A small network was shown many inputs. Here are its activations along a few directions, one row for each input.
In each table, some parts of the input vary, and every possible input appears once, in random order.
A made-up example of a description, with smaller parts first: one of 8 places around a ring, together with either a single point or (one of 2 separate values, together with one of 4 places along a line) or one of 9 places around a ring.
Shared parts are said once, and a part with two or three values counts as separate values.
(in the rows, 128 means zero)

Other details of the inputs shift rows strongly along two fixed directions, in all tables alike. That doesn't count.

Table:
row 1: [133 130 128 124 144 118 121 114 134 138 138]
row 2: [133 120 123 122 130 126 120 127 127 142 126]
row 3: [143 123 132 134 124 128 143 129 131 100 139]
row 4: [130 133 120 120 132 136 123 128 124 139 113]
row 5: [133 136 127 125 140 122 121 116 129 135 134]
row 6: [122 129 130 133 136 114 119 119 134 139 140]
row 7: [127 116 128 129 132 122 121 134 132 135 125]
row 8: [121 134 133 127 136 135 120 124 134 152 133]
row 9: [126 129 121 132 128 131 124 131 130 142 119]
row 10: [130 135 126 130 134 119 117 122 131 143 133]
row 11: [128 123 124 121 125 127 120 130 121 136 123]
row 12: [129 127 122 122 131 131 121 123 129 141 125]
row 13: [132 127 121 130 124 127 121 137 124 140 116]
row 14: [128 130 124 123 133 136 125 125 135 138 123]
row 15: [132 126 120 124 132 129 121 131 123 139 116]
row 16: [128 139 142 147 123 135 143 129 134 112 146]
row 17: [143 127 130 144 122 127 148 132 128  96 135]
row 18: [120 134 137 133 135 136 124 127 140 144 136]
row 19: [133 121 123 129 136 127 124 130 134 138 122]
row 20: [140 130 132 133 125 133 145 125 134  97 139]
row 21: [129 117 126 125 132 122 122 131 126 136 123]
row 22: [131 125 122 129 120 126 117 136 124 144 122]
row 23: [118 130 124 128 125 131 123 128 129 140 123]
row 24: [145 124 133 147 120 124 146 136 128  96 138]
row 25: [129 122 126 125 128 125 121 134 121 133 120]
row 26: [141 136 129 129 121 136 144 125 123  97 134]
row 27: [129 127 123 125 135 134 126 128 134 138 119]
row 28: [131 130 130 127 144 118 119 117 140 140 139]
row 29: [139 137 128 133 118 135 147 132 124  99 125]
row 30: [133 143 142 136 125 140 148 125 127 101 143]
row 31: [127 119 123 121 134 125 125 127 126 136 120]
row 32: [128 122 126 131 121 122 121 140 123 134 120]
row 33: [143 132 129 127 129 136 151 123 127  96 129]
row 34: [127 136 121 118 130 138 121 125 124 140 117]
row 35: [119 126 125 131 123 126 120 130 129 139 128]
row 36: [141 141 130 133 115 138 149 130 125  94 130]
row 37: [135 123 124 138 123 125 123 133 129 136 131]
row 38: [128 132 122 128 120 131 118 132 126 142 122]
row 39: [ 14 101 171  91 103  97 133 133 103  94 134]
row 40: [123 129 124 116 132 133 126 122 127 136 122]
Description of these inputs: one of 5 places around a ring, together with either one of 2 separate values or one of 6 places around a ring.
Question: Changing only the place on the ring of 5 turns row 33 into row 29. The same change can be made to row 31. Which row results?
Answer: row 13
Question: Changing only the place on the ring of 5 turns row 16 into row 18. The same change can be made to row 6. Which row results?
Answer: row 28
Question: Change only the place on the ring of 5 in row 36. List by row number the other rows that result.
Answer: row 14, row 23, row 34, row 40
Question: Change only the choice among 2 separate values in row 39. List by row number the other rows that result.
Answer: row 10
Question: Change only the choice among 2 separate values in row 1. List by row number the other rows that result.
Answer: row 8

Table:
row 41: [149 127 111 129 114 137 131 141 117 121 106]
row 42: [140 143 123 133 124 145 130 130 126 133 124]
row 43: [112 120 129 120 127 115 114 128 124 140 127]
row 44: [114 121 126 121 127 117 110 128 124 147 126]
row 45: [143 145 127 135 131 138 129 123 132 134 135]
row 46: [109 114 125 114 132 118 120 127 126 137 117]
row 47: [148 129 126 142 129 132 128 135 135 133 131]
row 48: [150 128 122 138 132 135 130 130 135 134 129]
row 49: [103 112 133 118 129 119 120 131 126 138 123]
row 50: [146 140 125 139 133 143 133 126 138 132 132]
row 51: [114 115 114 112 115 126 111 142 111 148  97]
row 52: [142 144 123 134 124 145 132 131 129 129 123]
row 53: [108 115 128 112 133 118 118 124 123 137 124]
row 54: [149 130 124 143 128 133 129 134 136 133 130]
row 55: [116 116 134 119 126 118 141 126 123 100 128]
row 56: [153 137 123 140 133 128 126 124 134 132 136]
row 57: [148 134 124 135 136 127 127 122 134 130 136]
row 58: [114 120 140 117 130 116 140 120 124  96 138]
row 59: [149 133 123 137 128 128 127 127 131 128 133]
row 60: [154 137 119 139 135 129 117 124 135 149 133]
row 61: [108 115 128 113 133 118 121 124 124 133 123]
row 62: [147 145 123 135 125 147 133 130 128 131 124]
row 63: [126 121 134 134 122 125 133 134 128 116 134]
row 64: [112 115 124 115 132 120 119 127 125 139 118]
row 65: [115 115 137 121 126 122 143 128 126  99 130]
row 66: [143 139 125 137 128 146 131 133 133 135 124]
row 67: [156 130 116 135 138 138 122 128 137 149 123]
row 68: [115 122 141 122 127 114 140 122 124  95 141]
row 69: [148 150 119 135 132 145 121 127 134 152 123]
row 70: [145 140 120 138 130 148 124 134 136 148 121]
row 71: [155 134 120 142 129 129 126 130 131 134 130]
row 72: [140 142 129 139 132 138 130 124 137 135 138]
row 73: [146 148 125 135 129 143 131 126 130 134 128]
row 74: [104 125 144 124 122 127 148 126 128  94 137]
row 75: [123 122 136 130 121 117 138 131 122 103 134]
row 76: [106 131 142 121 120 125 142 122 122 100 140]
row 77: [142 147 124 133 128 142 130 125 129 136 128]
row 78: [112 118 139 130 121 116 137 131 121 104 134]
row 79: [111 118 139 125 118 113 139 130 120  97 134]
row 80: [147 132 123 144 129 129 129 131 132 132 130]
row 81: [103 128 145 125 122 123 143 124 128 101 142]
row 82: [149 135 126 137 133 126 128 124 132 129 137]
row 83: [114 116 138 117 127 117 143 123 121  94 134]
row 84: [105 131 143 120 120 124 140 121 120 102 141]
row 85: [150 127 112 129 115 137 132 141 117 122 106]
row 86: [154 134 121 146 130 132 127 131 132 135 131]
row 87: [ 96 126 139 120 128 122 123 125 129 134 133]
row 88: [110 113 130 117 132 122 123 129 127 136 121]
row 89: [111 114 140 123 122 120 143 130 125  98 133]
row 90: [145 131 126 130 137 128 129 120 133 124 134]
row 91: [106 120 131 116 133 114 116 123 127 138 128]
row 92: [ 95 122 137 117 129 125 123 128 129 135 126]
row 93: [151 134 122 132 140 131 127 121 136 132 132]
row 94: [ 60 111 118  96 135 123  63 136 124 235  92]
Question: Describe the family of inputs behind these rows.
Answer: one of 3 separate values, together with either a single point or one of 6 places around a ring or one of 11 places around a ring
Question: Changing only the choice among 3 separate values turns row 46 into row 64. The same change can be made to row 65. Which row results?
Answer: row 67
Question: Changing only the choice among 3 separate values turns row 63 into row 54. The same change can be made to row 51. Which row results?
Answer: row 41
Question: Change only the place on the ring of 11 in row 55. List by row number the other rows that result.
Answer: row 43, row 47, row 49, row 58, row 68, row 75, row 78, row 82, row 83, row 88
Question: Change only the place on the ring of 6 in row 94. List by row number the other rows that result.
Answer: row 42, row 50, row 72, row 77, row 84
Question: Change only the place on the ring of 6 in row 81. List by row number the other rows that result.
Answer: row 52, row 69, row 70, row 74, row 76
Question: Change only the choice among 3 separate values in row 53. List by row number the other rows that result.
Answer: row 61, row 83

Table:
row 95: [137 130 129 140 133 131 116 132 136 154 133]
row 96: [144 137 146 130 125 125 172 113 123  49 156]
row 97: [109 112 131 124 128 105 113 132 127 141 127]
row 98: [ 79 113 143 119 125 110 115 133 122 141 131]
row 99: [136 147 123 131 143 142 119 120 140 159 125]
row 100: [187 136  99 147 152 136 111 123 147 174 123]
row 101: [142 136 125 147 134 130 114 132 136 158 131]
row 102: [ 63 119 145  99 131 119 122 121 123 131 127]
row 103: [151 127 131 135  90 139 187 146 103  21 118]
row 104: [228 166 126 162 136 157 178 113 143  61 161]
row 105: [172 158 109 153 136 159 111 127 148 180 130]
row 106: [ 73 100 139 111 123  97 113 133 120 128 127]
row 107: [ 90 100 124  99  99 128 128 149  98 113  92]
row 108: [134 147 123 139 129 143 117 128 138 162 131]
row 109: [ 69 126 145 114 117 117 120 126 122 134 130]
row 110: [149 123 118 138 135 125 111 133 137 157 128]
row 111: [138 144 125 127 143 146 119 121 141 159 127]
row 112: [166 126 110 134 146 129 113 122 141 161 125]
row 113: [115 112 136 116  90 128 174 147  96  40 111]
row 114: [135 117 120 127 140 116 120 120 132 137 127]
row 115: [ 72 112 141  95 132 106 117 118 116 129 129]
Question: Changing only one part turns row 101 into row 98. The same change can be made to row 99. Which row results?
Answer: row 102
Question: Describe the family of inputs behind these rows.
Answer: one of 3 separate values, together with either a single point or one of 6 places around a ring
Question: Which other rows agree with row 95 in the choice among 3 separate values? List them by row number.
Answer: row 104, row 105, row 107, row 110, row 111, row 112
